A small network was shown many inputs. Here are its activations along a few directions, one row for each input.
In each table, some parts of the input vary, and every possible input appears once, in random order.
Descriptions start from the smaller parts, as in this example, which fits no table here: one of 6 places along a line, together with either a single point or one of 9 places around a ring or (one of 2 separate values, together with one of 8 places around a ring).
Shared parts are said once, and a part with two or three values counts as separate values.

Other details of the inputs vary at random and push rows far along two fixed directions, the same in every table; ignore that.

Table:
row 1: [ -3 -29  -9  78   9   5 -38  -3 -10 -85 -15   4 -11 -25]
row 2: [  5 -30 -13  46   6   4 -57   3 -14 -95   5 -10  11  13]
row 3: [ 46 -22 -11  25 -31  -9 -39   1 -11 -74  25  21 -10  13]
row 4: [ -9  31  38 -74 -27  -6  55  19  16 -25 -32 -82  76 -18]
row 5: [  2  22  -9   8  28  -7  -4 -14  -4  79  11  31 -39   6]
row 6: [ 13 -14 -17   5 -11 -11  16   0   0  85  10  40 -36  -9]
row 7: [-23   8  -1 -19  23  -4  27  -5  11 107  -3  29 -23   4]
row 8: [ 17 -34 -21  56 -18  -6 -32  -8   8 -92  -9  29 -31 -23]
row 9: [  6  10  -6  28  20  -5  -4   5 -24  98  15  14 -24  -9]
row 10: [-24  24  33 -40 -22   0  75  11  24 -21 -60 -69  55 -53]
row 11: [  1 -14 -17  74  14   4 -45  -6 -10 -86 -17  -3 -13 -23]
row 12: [ 18 -32 -15 -21 -17 -10  -2  10  -7  81  35  36 -16  31]
row 13: [ 19 -47 -18  22 -23  -7 -41   2   2 -76  14  24 -11  16]
row 14: [  6 -20 -29 -28  -1 -16 -19   7   1  75  28  26 -21  35]
row 15: [ -3 -17 -11  36  13  19 -48  -3 -15 -76  19   7  -2  23]
row 16: [-26  -2  -9  19  31  13   1  -3 -10  84  11  29 -30   0]
row 17: [-13  42  35 -90 -19  -8  52   0  34 -40 -35 -63  58  -1]
row 18: [  10  -19   -9   32    5    5  -46  -10   -1 -105    8   15   -4   27]
row 19: [ 16   6   2 -17  11  -4  -5   0 -16  80  39  33 -14  42]
row 20: [  36  -23  -18   26  -25  -11  -52   -5   -3 -100   17   10  -11   12]
row 21: [ 23  -7   6  46  -4  20 -41  -2 -26 -97  26   6   4  14]
row 22: [-20   8  36 -69 -29   0  61  20  20 -26 -37 -75  78 -16]
row 23: [-14  20  42 -84 -30   2  73   6  32 -38 -36 -50  65  -2]
row 24: [-31  22 -10 -11  35   9  15  -2  -3 114   4  11 -22   0]
row 25: [ -5   8  -5 -12  25   9 -23   1 -22  79  40  12 -11  35]
row 26: [  5  -8 -24  57  30   3 -39 -18  -7  -4  10  49 -49  10]
row 27: [-30  37  39 -48 -19  16  83   2  25 -26 -53 -55  49 -48]
row 28: [  6  17 -18 -30  -1 -23  16  -3  10 110   4  14 -32 -11]
row 29: [ -6   4 -27 -26   4 -19  15   0  14 109   0  22 -33  -5]
row 30: [ -4 -32  -1  43   4  22 -43  -1 -13 -99  15   9   4  17]
row 31: [-18  58  39 -50 -16  11  74   2  21 -27 -46 -62  44 -49]
row 32: [  2  -7 -12  -1  23  -8 -33   8 -23  85  33   2  -5  30]
row 33: [-14 -31 -11   1  21  -3 -24  14 -18  84  28  13  -1  31]
row 34: [-17  -9   1 -43  18  -3  10   5   4 101  21  25  -4  43]
row 35: [ 28   9   3  58   2   4 -19 -16  -9 -71   0  27 -25 -12]
row 36: [-28  59  32 -56  -7   7  62  -3  28 -28 -53 -70  42 -47]
row 37: [  6  43  24 -69 -48 -17  78   5  39 -30 -50 -55  36 -54]
row 38: [ 12  -2 -10  69  13  -1 -43  -8 -15 -60  -7  -6 -16 -24]
row 39: [ 10 -27   4  43  -2  25 -30  -1 -23 -74  24  16   5  19]
row 40: [  1  -1  -3  16  17   2  16  -9  -6  82  10  47 -33   7]
Each input here is: one of 2 separate values, together with one of 4 places along a line, together with one of 5 places around a ring.
Changing only the place on the ring of 5 turns row 25 into row 39. The same change can be made to row 32. Which row results? -> row 22
A walk changes only the place on the ring of 5. It starts at row 16 and steps to row 24. List the rest of the walk in order. -> row 36, row 31, row 27
Which other rows does row 2 become when the choice among 2 separate values takes its other values? List them by row number. -> row 11

Table:
row 41: [  0 -21  -7  52  20  12 -38 -11 -16 -17  17  35 -34   7]
row 42: [ -2 -28 -15 -15  12   8 -33   5 -19  57  59  37  -9  72]
row 43: [-15 -30 -31  50  21   7 -45  -4  -5   1  20  34 -38  16]
row 44: [-22 -14 -20  15  21   8  -7  -2 -10  70  12  32 -27  18]
row 45: [ 31  16   0  27 -15   0  -1 -11   0 -84  -4   6 -17 -21]
row 46: [ 36 -32  -3 -11 -28 -12 -33   0  -4 -67  27  15  12  30]
row 47: [-10  35  32 -36  -4  -1  36   7   9  17 -28 -45  35 -27]
row 48: [  0   3   6  35  12  16 -22 -15  -3 -52  -1  14 -13  -2]
row 49: [  3  17   2  37  20  15 -16 -18  -8 -58   0  19 -10   3]
row 50: [  0  -4  -9 -28  -4 -15  24  10   6  95  -5  18 -18  -7]
row 51: [-25  -1 -11 -17  13 -15  10  14  -1  94  -2 -19   3   0]
row 52: [ 21   7   0  20  -8  -7   2 -10   4 -33 -10  19 -14  -7]
row 53: [-27  18  12 -44 -10  -3  45  14  13  46 -25 -45  40 -29]
row 54: [-23  64  40 -71 -21   8  81   9  21 -26 -46 -87  60 -40]
row 55: [  1   6  17  22 -14   3   7  -1   6 -94 -29 -45  31 -29]
row 56: [ 13 -21 -20   2   4 -18 -13   3   7  47  -3  23 -27  -5]
row 57: [ 13 -20  10 -13 -18   4 -28  15 -11 -85  18 -27  41  26]
row 58: [  7   5  -4 -27  -1 -10  31  -4  12  90   0  14 -14  -6]
What do these inputs look like to the network? -> one of 3 separate values, together with either a single point or one of 5 places along a line
Changing only the choice among 3 separate values turns row 50 into row 53. The same change can be made to row 52. Which row results? -> row 47
Which other rows does row 41 become when the choice among 3 separate values takes its other values? List them by row number. -> row 55, row 58
